Each row below is a small network's average activation on inputs in which a field has the value named, seen along a few directions.
Related values have similar rows: they may be neighbours, one step apart, or belong to one group.
In the rows, zero is written as 500.
Strong random noise was added to every row along 4 fixed directions; ignore it. To show where, here is one row again and again, with new noise each time:
[645 467 491 713 595 513 554 492 618 519 618 575 464 618 657]
[375 592 650 431 408 787 614 479 294 557 470 516 556 475 420]
[609 611 521 554 525 612 434 643 471 321 501 455 510 616 487]
[577 622 505 476 442 430 417 611 402 361 561 435 507 674 340]
[355 450 601 529 379 502 737 276 382 825 649 634 524 525 444]
[769 652 433 599 587 478 279 784 558 121 512 385 481 727 483]


TAKU, 15 values:
mab: [531 607 593 555 508 728 471 616 514 268 509 466 505 510 549]
farar: [686 550 205 545 708 427 429 723 673 108 449 449 453 668 614]
niz: [537 487 324 434 430 212 249 562 544 369 447 365 587 408 367]
zuv: [509 531 478 685 444 706 389 560 615 510 303 460 718 304 579]
gad: [332 335 350 409 399 159 609 384 532 762 541 603 421 543 390]
mufu: [687 502 362 590 526 348 349 551 681 305 300 539 521 505 691]
gudoz: [415 449 774 368 527 697 583 486 506 579 435 590 453 360 502]
zol: [640 560 329 239 576 356 185 794 438 211 446 210 306 543 380]
bolu: [785 528 529 529 611 544 526 458 544 332 528 448 356 514 755]
temak: [221 697 603 110 367 742 542 623 106 369 426 392 518 435 165]
bip: [483 438 390 484 461 404 569 414 458 354 384 469 638 532 449]
vuviv: [306 571 325 683 347 308 450 625 767 547 464 575 665 562 343]
muva: [249 442 731 424 408 575 489 320 342 866 572 471 577 369 352]
makaz: [499 524 555 617 383 497 450 409 532 516 353 568 666 414 463]
pip: [362 411 444 406 510  87 477 400 465 818 750 508 430 507 365]
A value of TAKU combines one of 5 hidden first parts with one of 3 second parts; all combinations occur once.
Q: temak and pip share the first part; temak and bip share the second. Which value has the first part of bip and the second part of pip?
A: niz
Q: gad and farar share the first part; gad and makaz share the second. Which value has the first part of makaz and the second part of farar?
A: bolu

TEKOS, 27 values:
fup: [697 529 542 425 786 714 353 660 500 384 626 357 263 590 622]
lak: [595 507 617 546 722 508 453 579 573 507 663 408 308 582 656]
vupez: [537 581 406 178 631 470 302 680 300 278 481 253 331 582 335]
zupif: [382 408 461 374 464 396 496 228 425 658 544 427 526 399 435]
rulip: [543 401 440 493 656 339 424 658 633 386 425 504 364 541 485]
tem: [499 448 478 455 464 498 635 268 428 508 619 519 563 498 487]
zeki: [584 522 563 429 540 482 416 480 442 496 608 438 525 465 480]
ker: [474 479 387 436 542 263 407 668 532 373 502 352 403 512 492]
temag: [461 617 504 651 353 446 399 621 508 530 527 503 606 495 448]
defuz: [416 530 601 291 480 535 630 530 380 438 446 528 406 585 341]
zut: [492 476 312 535 539 509 416 490 555 531 449 517 518 415 638]
genap: [189 604 396 592 239 503 475 518 403 587 234 537 711 333 324]
biz: [457 555 747 313 415 686 472 498 326 644 532 567 398 407 367]
rabib: [685 592 505 483 612 535 302 601 443 431 627 457 439 553 512]
nem: [822 395 442 716 601 413 463 533 701 229 489 550 495 644 631]
nus: [367 598 415 490 225 321 441 516 493 510 283 379 787 386 329]
ganip: [570 328 578 497 563 497 497 353 539 602 375 491 445 447 605]
noke: [528 497 350 444 540 369 563 491 507 468 663 474 431 746 468]
ferav: [371 356 549 369 423 419 624 292 457 801 452 649 406 379 513]
vemen: [313 670 626 425 376 589 403 672 434 474 401 474 605 522 158]
deko: [414 472 446 489 448 290 674 433 522 584 666 522 423 674 494]
terun: [886 454 438 592 713 391 430 610 704 209 559 597 269 696 740]
gari: [388 627 422 806 258 655 627 567 664 335 294 564 921 392 506]
vok: [549 512 446 332 510 470 561 392 333 473 638 550 438 595 521]
pesu: [578 469 488 530 513 408 673 342 405 539 656 578 330 586 541]
kino: [533 509 703 429 500 450 544 430 366 631 586 413 551 461 449]
runat: [580 462 529 800 459 601 419 594 743 501 416 567 706 445 538]
A value of TEKOS combines one of 3 hidden first parts with one of 9 second parts; all combinations occur once.
Q: tem and defuz share the first part; tem and zeki share the second. Which value has the first part of zeki and the second part of defuz?
A: vemen
Q: runat and temag share the first part; runat and nem share the second. Which value has the first part of nem and the second part of temag?
A: pesu
Q: ferav and vupez share the first part; ferav and terun share the second. Which value has the first part of terun and the second part of vupez?
A: noke
Q: ker and zut share the first part; ker and lak share the second. Which value has the first part of lak and the second part of zut?
A: rabib
